A small network was shown many inputs. Here are its activations along a few directions, one row for each input.
Each table varies a few parts of the input and shows all the possible inputs, shuffled.
A made-up example of a description, with smaller parts first: line(6) and (point or line(9) or (values(2) and ring(8))).
Shared parts are said once, and a part with two or three values counts as separate values.
(in the rows, 128 means zero)

Other details of the inputs vary at random and push rows far along two fixed directions, the same in every table; ignore that.

Table:
r1: [134 116 166 158 131 107 120 142 122 122 142 143]
r2: [ 96 160  87  91 158 152  59 160 151 156 172  75]
r3: [126  78 112 127 125 204 167 117  98 133  35 130]
r4: [113 106  35  90 163 243 132 131 101 175  83  91]
r5: [148 161 151 123 112  64 128 122 130 111 128 134]
r6: [125 102  99 148 116 141 173 119  76 110  50 118]
r7: [140 140 156 157 103  93 145 105 145 117 133 125]
r8: [113 145 125 108 175 156  62 146 157 159 199 115]
r9: [ 94 115 103 123 150 168  78 162 163 163 167 106]
r10: [124 140 139 145 117  95 121 124 134 116 117 109]
r11: [139 126 176 162 129  88 128 112 132 110 150 152]
r12: [ 99 113 117 132 148 160 106 114 142 153 149 122]
r13: [ 98 141 108  94 167 166  63 133 163 169 197 116]
r14: [152 108 120 124 113 127 167 135 103 123  98 179]
r15: [152 155 154 115 115  66 146 110 138 117 118 136]
r16: [109 147  80 104 144 161  95 147 114 145 143  98]
r17: [130 147 152 162  98  75 135 118 121  97 134 128]
r18: [102 139 107  96 149 152  67 149 176 151 198 123]
r19: [132 137 157 144 112  76 149 105 141 117 109 120]
r20: [129 120 156 150 104  86 133 113 154 103 150 159]
r21: [136 146 160 152 108  79 137 104 156 108 129 122]
r22: [137  99  53 104 141 203 186 110  77 140  26 124]
r23: [145 140 170 131 125  89 145 152 124  99 141 179]
r24: [110 155 110  94 140 155  80 148 158 163 198  84]
r25: [126  84  84 140 118 193 189 112  75 138  59 116]
r26: [149 140 176 134 134  91 118 147 122 120 161 163]
r27: [144  92 109 148 106 140 182 112  86 105  80 125]
r28: [152 145 188 110 109  97 126 123 150 112 125 157]
r29: [166 123 128 123 100 102 172 116  95  99 113 144]
r30: [120 120 160 151 131 111 131 151 134 110 138 148]
Each input here is: values(2) and (point or ring(6) or ring(8)).
- Changing only the values(2) part turns r24 into r25. The same change can be made to r2. Which row results? => r6
- Which other rows does r27 become when the values(2) part takes its other values? List them by row number. => r29
- Which other rows does r14 become when the ring(6) part takes its other values? List them by row number. => r8, r13, r18, r23, r26

Table:
r31: [151 146 209 159 104  43 130 130 139  92 168 174]
r32: [126 106 120 153 109 136 161  95 121 122  79 111]
r33: [145 105 135 127 122 139 165 129 102 115  85 171]
r34: [ 94 152 138 120 161 131  38 175 184 156 236 106]
r35: [115 151 137  97 154 134  62 154 178 155 211 121]
r36: [150 121 210 172  93  55 157 100 149  93 141 178]
r37: [110 121  57  92 149 198 122 130 117 162 100  82]
r38: [101 164 118 115 139 117  62 141 174 144 199  76]
r39: [104  99  75 110 164 206 110 152 111 156 130 126]
r40: [148 116  98 130 109 137 188 100  81 115  67 132]
r41: [142 109 105 149 107 124 184 113  81 108  64 128]
r42: [102 122  65 100 148 197 115 138 123 156  93  78]
r43: [112 152 143  97 157 134  57 154 181 156 201 123]
r44: [100 115  68 113 157 199 115 139 114 156  89  74]
r45: [146 118 105 121 112 136 181 100  91 121  52 133]
r46: [158  95 121 135 118 142 195 111  72 111  77 186]
r47: [153 149 214 155 110  42 130 129 146  93 164 178]
r48: [148 161 187 158  90  33 132 114 141  91 147 126]
- What do these inputs look like to the network? => values(2) and (point or ring(8))
- Changing only the values(2) part turns r34 into r41. The same change can be made to r39. Which row results? => r38
